Each row below is a small network's average activation on inputs in which a field has the value named, seen along a few directions.
Related values have similar rows: they may be neighbours, one step apart, or belong to one group.
In the rows, zero is written as 500.
Strong random noise was added to every row along 17 fixed directions; ignore it. To show where, here is one row again and again, with new noise each time:
[573 441 483 503 564 611 535 736 417 429 385 261 446 513 564 673 369 365
 686 456 510 686 494 554 488 526 427 491]
[596 655 695 524 571 548 403 518 517 643 519 488 308 538 492 378 404 514
 496 415 460 547 390 569 359 324 308 425]
[514 647 554 374 645 618 367 533 417 434 653 611 417 483 577 380 590 468
 517 530 733 512 604 539 624 455 504 474]
[298 393 488 487 484 690 525 455 555 530 712 542 434 530 574 483 507 398
 490 549 496 523 395 390 673 554 699 449]
[334 471 583 562 549 598 396 351 625 525 442 510 474 503 425 609 395 512
 618 574 409 428 589 368 294 480 583 349]
[549 486 516 497 571 365 532 480 677 420 632 453 354 645 478 572 422 299
 576 405 504 529 524 568 498 467 291 539]
[600 744 576 442 408 444 468 603 327 468 469 495 619 657 433 454 570 531
 492 511 456 537 458 387 476 479 376 572]
[496 455 371 515 531 549 659 482 452 305 620 886 526 402 508 434 616 519
 305 587 560 614 490 497 645 542 495 529]
[485 356 544 539 420 424 521 474 445 456 265 446 438 295 466 513 428 484
 550 460 391 603 506 640 415 500 365 465]
[602 664 683 358 382 273 436 500 452 463 407 470 306 755 405 400 326 615
 611 430 421 445 412 648 622 453 295 452]
[355 474 622 529 278 572 438 285 494 544 488 369 268 412 542 572 780 405
 383 397 344 556 378 597 318 350 434 590]
[427 447 666 498 516 502 426 473 458 483 362 433 635 466 378 505 548 443
 674 618 374 560 611 448 483 660 597 456]
[457 476 532 499 450 489 436 614 359 654 248 513 505 420 461 508 230 728
 521 517 551 404 552 587 467 515 571 346]
[419 296 534 486 455 283 442 484 498 603 558 681 505 407 498 212 509 322
 379 492 644 458 586 615 767 647 386 482]
[358 559 558 379 515 606 529 440 524 452 604 355 420 455 535 538 475 432
 597 541 472 491 539 585 605 504 741 589]
[600 778 533 410 697 458 405 578 530 356 445 548 530 434 536 319 214 540
 660 608 489 469 638 618 484 407 423 518]
[447 575 499 501 442 425 450 433 482 448 374 434 461 398 573 452 405 571
 528 479 501 390 495 565 503 520 503 435]
[440 463 387 614 480 359 606 497 509 410 303 536 576 362 457 619 305 411
 448 487 532 438 660 517 356 574 386 504]
[511 638 609 385 522 529 564 427 505 496 559 399 348 588 491 448 472 536
 511 485 540 452 510 544 603 468 631 532]


Values of K:
k10: [569 635 488 481 592 610 521 592 513 650 571 419 467 608 586 244 247 402
 443 477 661 371 446 368 606 474 511 477]
k6: [431 446 460 533 602 411 380 432 734 399 581 490 463 370 613 574 498 488
 659 542 342 465 499 819 531 548 586 540]
k4: [442 453 571 449 559 697 687 447 484 633 528 598 392 446 339 456 343 411
 389 544 473 592 565 515 435 320 580 631]
k5: [547 577 449 487 578 446 465 447 511 371 564 504 538 379 497 613 519 471
 603 393 531 502 484 565 399 445 343 511]
k9: [537 539 693 431 396 504 576 447 407 495 482 399 414 606 383 514 671 517
 502 444 435 534 385 583 623 618 586 544]
k7: [572 555 416 487 480 400 577 441 303 405 470 536 567 102 597 311 558 593
 454 361 618 543 374 557 620 504 370 450]
k2: [399 430 389 473 438 550 440 608 570 524 591 521 473 409 582 662 475 565
 473 517 393 487 456 812 484 422 608 654]
k1: [623 434 405 468 548 499 562 508 540 449 380 352 630 310 507 466 441 594
 622 527 363 553 491 542 427 426 546 579]
k3: [458 580 602 580 430 433 658 399 661 654 613 512 384 535 432 477 407 548
 353 459 252 466 293 659 463 462 583 585]
k8: [488 453 533 347 566 631 318 595 339 585 565 708 363 529 481 600 657 656
 483 536 736 522 668 706 553 372 554 496]
The values of K form a ring.
- Name the neighbours of k8, in listed order. => k6, k7
- Name the neighbours of k10, in listed order. => k9, k1
- Fewest steps between k5 and k3? => 5

Values of P:
p5: [611 475 506 461 618 408 497 481 717 701 687 545 379 647 562 182 265 566
 493 446 546 375 345 556 741 427 508 425]
p1: [266 763 558 637 451 776 527 452 362 637 747 433 211 359 716 550 489 330
 258 225 801 406 246 406 473 515 497 321]
p2: [433 395 633 580 486 683 577 361 605 430 409 842  77 870 309 615 300 446
 409 531 414 542 423 460 425 432 296 302]
p4: [257 647 388 491 475 798 709 414 519 511 590 529 427 525 560 597 259 422
 349 565 454 435 481 301 441 334 730 613]
p7: [367 301 516 478 540 556 529 506 570 638 650 487 291 516 514 737 616 416
 431 485 600 520 600 819 592 516 720 599]
p6: [428 509 521 603 722 726 314 519 743 356 616 561 405 605 631 508 512 101
 617 675 335 691 589 454 317 363 297 554]
p3: [631 252 172 484 475 586 573 454 616 356 563 486 417 401 811 238 569 550
 390 482 608 546 398 287 643 374 466 453]
p8: [424 417 541 657 483 333 749 399 502 618 415 505 727 117 325 433 378 381
 362 420 493 443 559 459 396 707 528 503]
p9: [360 878 543 447 313 356 689 435 215 446 476 335 656 486 453 458 503 280
 353 405 661 295 523 441 674 728 558 697]
p10: [372 409 552 561 475 361 384 583 578 458 483 748 486 577 388 671 362 591
 583 569 394 460 489 718 529 668 473 364]
The values of P form a ring.
- Name the neighbours of p6, in listed order. => p1, p7
- Name the neighbours of p5, in listed order. => p2, p9
- Fewest steps between p4 and p10? => 4
